These are the activations of a small neural network, seen along a few directions. Each row is one input.
Each table varies a few parts of the input and shows all the possible inputs, shuffled.
A made-up example of a description, with smaller parts first: one of 2 separate values, together with either a single point or one of 9 places along a line or (one of 4 places along a line, together with one of 8 places around a ring).
Shared parts are said once, and a part with two or three values counts as separate values.

Other details of the inputs vary at random and push rows far along two fixed directions, the same in every table; ignore that.

A family of inputs:
R1: [-21  28  55  40 -26 -50   1  13 -22   4  11  -2  18]
R2: [-17 -27   6 -24  25 -24   4  16 -45  49  -3 -20   7]
R3: [  3 -34 -18 -33  12   3  -1   0 -23  27  18 -23   1]
R4: [ -3  53  -1  18 -30   4  -5 -19  28 -36 -11  16 -21]
R5: [-12 -36  -2  -2  17 -19   7  18 -31  51  18 -30  22]
R6: [ -8 -20  52  -4  -2 -43  -4   8 -31  64  23  16  27]
R7: [-12 -23  -3 -26   4 -13   7   6 -47  51  27  -8  13]
R8: [ 22  64  60  59 -44 -21 -17  -9  40 -37 -22  47  -9]
R9: [-12 -25   0  -4   3 -11  -4   5 -19   5   7  -2  10]
R10: [  1 -22 -13   9  -3   0  -1  11   9  -8  -7  -2   0]
R11: [  3  25  11  30 -26  -3  -5   3  32 -62 -17  14 -14]
R12: [-28 -11 -11  -4   7  -6  -1  -2 -17  17  12  10   4]
R13: [ 42 -12 -24 -11  19  49  -3 -20  45 -27 -17   4 -22]
R14: [ 14  38  13  20 -34  -3  -3  -4  32 -51 -12   3 -22]
R15: [ -3 -40 -22 -26  34   5   5   7 -31  31  18 -33  15]
R16: [  9 -12 -74 -34  44  59   8 -10  26 -17  -3 -22 -16]
R17: [  8  49   2  28 -16   7   6  -5  21 -47 -18  10   0]
R18: [-19 -34 -28 -28  25   7   4   1 -24  22  15   0   8]
R19: [ 19  15 -47 -25   6  41   2 -18  33 -38 -10  -3 -26]
R20: [-43  72  83  64 -49 -77  -1  -2 -35  11   9  27  31]
R21: [ 39 -32 -39 -42  31  62   6 -11  53 -19 -15  -5 -20]
R22: [  4 -39 -22 -22   9   2   3   9 -12  36  12 -26   0]
R23: [ 21   6 -38 -16  23  54 -13   6  29 -34 -33 -12 -14]
R24: [ 24  32  34  31 -24  16   1 -15  46 -39 -22  24 -19]
R25: [-33 -19  25   4  -6 -38   3  13 -56  44  23  15  28]
Each input here is: either one of 2 separate values or one of 5 places around a ring or (one of 3 separate values, together with one of 6 places along a line).
Q: Which other rows does R16 become when the choice among 3 separate values takes its other values? List them by row number.
A: R4, R12
Q: A walk changes only the place on the ring of 5. It starts at R13 and steps to R24. List the rest of the walk in order.
A: R21, R6, R8

A family of inputs:
R26: [ 18  46 -29  12  -4  48   6 -20  49 -56 -15   2 -22]
R27: [ 11  38 -15  -4  -2  16   5 -18  30 -48 -22   0 -26]
R28: [-31  40  54  17 -29 -40   4  -5 -33  15   6   8   6]
R29: [ -3 -28 -28 -19  26  12  -3  10 -32  18   0 -17  14]
R30: [-17 -36 -14 -23   1 -25   6  19 -45  54  26 -20  16]
R31: [  9 -16  -1 -16  19   4  -8   1 -23  32   5   9   5]
R32: [ -6 -43   4 -25   2 -22  -9   8 -31  63  30 -10  10]
R33: [  7  35 -13  -8  -3  14  -2 -14  38 -50 -21  -6 -18]
R34: [ 17   5   7  21   5  11   1   5  26 -17  -3 -10  -3]
R35: [ -3 -52 -14 -15  25   9   5   3  -7  25   1  -4   6]
R36: [ -3  13 -23  18  -5  19   3  -9  36 -54 -29   8 -13]
R37: [  2   1  -8  -3 -10   7   9 -12   0 -55  23  15   6]
R38: [ 30  30  -5 -10  -5  43   3 -19  51 -54 -29   6 -34]
R39: [  2  27  49  41 -22 -24 -17  15  -3 -16 -14  16   9]
R40: [ -5 -34  19 -31  16 -24  13  13 -34  54  14 -15  17]
R41: [ -2 -20 -30 -28  25  10   2  16 -26  21   2 -10  16]
R42: [  0  -1   0   3   0   5  -7  -8  33 -13 -10  20  -7]
R43: [  9 -30 -14 -23  29  12   1  -3   0  40  23 -16  11]
R44: [ 24 -33 -32 -27   6  19   4   8  13   9   1 -12  -8]
R45: [20 12  2 10  0  9  9 -1 28 -8 -5  0  5]
R46: [ 22 -40 -29 -18   6  20  -2   2   7   5  -1 -19 -10]
R47: [ -3 -17 -32 -19  30  12  11  -5 -18  33  23 -17   4]
R48: [  9 -15  -1  -7  20   3   6  -6 -10  40  21  -4   5]
R49: [ -3  25 -26  10  -2  19   1 -17  37 -45 -21  21 -23]
R50: [-16  40  24  28 -46 -38 -14  -3   3 -12   2  11   0]
R51: [ 17  42 -30   1  -3  49  -8 -11  33 -60 -29  13 -21]
R52: [-10 -17 -10   3  21  -1   6  13 -17  19  18 -28  12]
R53: [-40  12  42  43 -22 -47  -2  15 -22   3   2  13  13]
R54: [ 16   2  12   0  -1   4   4  -6  17 -21 -20  -8  -9]
R55: [-43  23  38  29 -25 -50  -7  -1 -15  14   6  24  17]
R56: [ -8 -18 -23 -17   0  -8   0   0 -27  31  19 -10  -6]
R57: [  6 -16 -34 -13  27  27  -8  17  -6 -16  -8 -18  -2]
R58: [-10  27  64  19 -24 -49   1  -7 -22  23   3  16   4]
R59: [  9 -26 -10 -30  24  28  -6   3 -22  33   7   3   2]
R60: [  8 -41  -1 -28  30   7   5  14 -10  19   4 -29  -5]
R61: [ 18  -7   1  12 -15   4  -8  10  20 -20  -6  -8 -16]
R62: [-14  25  66  16 -25 -52  -6  -4 -13  20   4  11  12]
R63: [  0  31  43  29 -49 -21  -9  -6   2  -2   1  23  -9]
R64: [-18  14 -11   4  -4  16   2 -11  13 -17  -7  17 -12]
R65: [ -5  23  53  26 -24 -41  -7  14 -23  19  -4  24  27]
R66: [ 26  31  -3  13  -5  39   2 -16  44 -31  -9   9 -17]
R67: [ 21 -43 -20 -31  15  26  11 -10   1 -27  30   9   5]
R68: [ -2 -40  11  -4  21 -12   8   6 -33  60  25 -20  25]
R69: [-16  39  41  31 -29 -38   3  -4 -10 -21 -15  -1   5]
R70: [ -7 -19 -29 -23  29   8   3  -2 -10  33  24 -23  13]
R71: [ 20 -18 -24 -28  25  28 -14   0  10   4  -5   0   0]
R72: [  7 -16 -38  -7  25  25  10  -3   3  -1   3 -27   5]
R73: [-23  14  52  32 -23 -44  -3  -6 -14  24   4  37   7]
R74: [-27  30  37  26 -46 -38  -6   0 -30  17  14  12   3]
R75: [ -5 -22 -22 -39  25   1  16   9 -19  21   4 -25   5]
R76: [ -3 -17 -31 -27  29  13  -4   3 -31  26   8  -4   4]
R77: [ -8 -21 -41 -20  20  19  12   5  11  -6  -8  -1  -1]
R78: [ -6  18  47  29 -41 -47  -8  -3 -19  25  11  21   1]
R79: [ -5 -54 -11 -13  29  10   2  14  -4  20   5  -8   0]
R80: [ -3 -41 -36 -21   9   4   2   8 -25  23  12 -28   1]
R81: [-12  23  43  34 -30 -33   2   3  15  -9 -14  33  10]
R82: [  9  15  -5   7  -6  33  -1 -16  44 -38 -21  27 -23]
R83: [ 20  23 -33  17 -18  27  -7   3  49 -74 -25 -11 -32]
R84: [ 20   3   3  10   1  13 -10   1  10 -20 -22   6   3]
R85: [-22  36  40  37 -26 -46  10   6 -20  18  12   5  29]
R86: [ -2  13   1   3   2   1   4   7   9 -33 -14 -19 -12]
R87: [  8  27 -24  -4   3  21 -15  -4  22 -36 -18   6  -4]
Q: Changing only one part turns R84 into R29. The same change can be made to R60. Which row results?
A: R86
Q: Changing only one part turns R62 into R33. The same change can be made to R61. Which row results?
A: R83
Q: What do these inputs look like to the network?
A: one of 2 separate values, together with either a single point or (one of 5 separate values, together with one of 6 places along a line)
Q: A walk changes only the place on the line of 6. It starts at R74 and steps to R56. List the rest of the walk in order.
A: R50, R30, R80, R83
Q: Which other rows does R55 become when the choice among 2 separate values takes its other values? List them by row number.
A: R42

A family of inputs:
R88: [-37  16  44  30  -1 -50   5  -6 -38  52  17   2  37]
R89: [ 23 -34   4 -31  26  10   9   5  -2  43  -5   9  10]
R90: [ 16  19 -46 -30  -5  32   1  -1   8 -43 -19 -28 -23]
R91: [-43  42  52  30  -5 -62  -4  -1 -49  56  25  13  29]
R92: [-19  18 -12 -13  -7  -3   8 -11 -35  37  29  -9   7]
R93: [ 30 -58  -6 -42  28  15  15  -5 -15  47  17  -8 -15]
R94: [ 20 -24  22 -20  -9 -17  12   2  -7  43  12   8   8]
R95: [-21 -36 -37 -16  14  10 -13  12  -7  23 -25   5 -14]
R96: [  5  30 -45 -11 -20  37   2 -20  25 -70 -10  18 -25]
R97: [ -8  -2 -33 -25  19   5   7  -9 -14  32  33 -17  -5]
R98: [ -7 -47 -17 -25  18   0  15  23 -22  23  14 -49   0]
R99: [ -9   7  80  13 -18 -56 -15  12 -27  62   9  31  33]
R100: [ -7  32  48  68 -37 -32 -14   5   5 -37  -9  42  23]
R101: [ 19 -54   3 -36  45  31  -6  -4 -14  49   7  -6  -7]
R102: [ 36  -9 -25   9  -5  22  -3  12  28 -43 -15 -32 -13]
R103: [-18  58  52  60 -48 -35  12  -5  19 -17   8  10   6]
R104: [  2  45  57  67 -36 -40 -14  23   3 -31 -25   5  17]
R105: [-21 -28 -25 -29  10 -11   1   0 -32  17  33   2  -1]
R106: [ 20  36 -35 -10  -9  16  -5   2  35 -65 -22 -19 -34]
R107: [-12 -36 -29 -20  51  26  20   9  -8  42  20 -25  13]
R108: [-31  11  40  25 -21 -55   9 -12 -37  51  32  -6  27]
R109: [-25  36  41  46 -28 -35  -5 -11   7 -41 -15  36  16]
R110: [ 14   0 -34 -11  23  25  -1   2  28 -42 -36 -27  -9]
R111: [ -5  55   3   8 -17   3  -6   4  -5 -40 -36  -3  -4]
R112: [ 29  19  28   3 -29  15 -17 -13  49 -26  -6  17 -22]
R113: [ 14  18 -19  11   9  32   5  15  48 -66 -40 -19 -17]
R114: [ -3 -43 -24 -31  18 -10   6   8 -26  25   9 -47   4]
R115: [-47   9  38  14  -5 -52  -6   7 -57  30  21  30  24]
R116: [-10  14 -20  19 -41  -1 -15  -2  31 -31 -33  20 -37]
R117: [ -8 -26 -34 -45  45   6  -2  21 -36  27   1 -34   1]
R118: [  3  48  84  42 -39 -23 -25  -7  21 -11 -16  41   2]
R119: [ 22  32  -4  45  -1  17  -3  -2  39 -31 -12   8   6]
R120: [ -5  28 -33  -9   0  40  -1 -15  12 -57 -22  24 -10]
R121: [ -1  54 -28   0   4  35   3 -20  15 -24 -16   6  -5]
R122: [-18 -39 -20 -11  28  18  11  11  -3  -4   6   5  10]
R123: [ 44   6  -4 -16 -14  25  -9 -12  59 -27 -15  12 -20]
R124: [  8 -70 -38 -22  20  13   1  12 -19  21  35 -10  12]
R125: [ 46   6   1  -2  -8  45 -10 -27  54 -42 -19   6 -43]
R126: [-17 -65 -33 -32  22  13  17   8 -16  17  31 -13   4]
R127: [ 14 -42 -30  -7  23  13   7   5 -13  43  37 -27  13]
R128: [ -3  -6  77  18  -4 -45   3   3 -39  59   4  27  13]
R129: [  7 -17 -45 -14   3  23   5 -20  32 -50  -4   1 -13]
Q: What do these inputs look like to the network?
A: one of 2 separate values, together with either a single point or one of 5 places around a ring or (one of 3 separate values, together with one of 5 places along a line)
Q: Changing only the choice among 2 separate values turns R98 into R113. The same change can be made to R94. Which row results?
A: R89
Q: Changing only the choice among 2 separate values turns R107 into R103. The same change can be made to R111. Which row results?
A: R90
Q: Which other rows does R123 become when the place on the ring of 5 takes its other values? List them by row number.
A: R93, R94, R112, R125
Q: A walk changes only the place on the line of 5. It starts at R124 and steps to R126. List the rest of the walk in order.
A: R129, R105, R96

A family of inputs:
R130: [ 10  16 -45  -3  17  35   9   4  23 -40 -22 -28 -15]
R131: [-14 -65 -48 -50  20   6  12   0 -60  55  67 -20  15]
R132: [ 35 -32 -15  -1  17  36   5  -2  52 -43 -13   7 -11]
R133: [-22 -35  78  25 -25 -79  -8  23 -59  91  31  14  37]
R134: [ 17  54  80  36 -55 -46  -7  -7  15 -15 -14  15  -6]
R135: [  8 -58 -13 -38  51   9  10  11 -33  86  38 -39  26]
R136: [-17  85  52  49 -31 -30  -6 -18   4 -13  -8  35  15]
R137: [ 16   4 -33 -20  13  48 -10 -14  29 -29 -19  16 -27]
R138: [ 11 -12 -51  -6   4  27  -5  12  30 -48 -29 -13 -15]
R139: [-21 -46 -39 -36  54  -2  11  22 -57  66  31 -53  28]
R140: [  9  41  76  58 -51 -38 -15   0  17 -14 -12  26  -4]
R141: [-46   0  64   4 -24 -88   0  24 -89  71  24 -21  31]
R142: [  7 -13 -30 -13  19  43   1 -11  35 -46 -14  27 -10]
R143: [ 41   1 -20  -6  15  44   7  -9  46 -21 -15 -15 -18]
R144: [-10 -49 -19 -75  40   6   4   0 -55  78  28 -15   4]
R145: [ 15  21 -37 -17  22  50   5 -20  28 -24 -18   8 -18]
R146: [-22  53  49  58 -50 -45 -14  10  -5 -36 -21  10   1]
R147: [ -6   3 -57 -10  -4  31  11 -24  44 -36   5  -1 -30]
R148: [-27  36  49  64 -41 -49  -3  10   1 -53 -18  21  16]
R149: [ 16  -5 -41 -19   8  41  -9 -10  35 -30 -23  25 -18]
Q: What do these inputs look like to the network?
A: either one of 2 separate values or (one of 3 separate values, together with one of 6 places along a line)
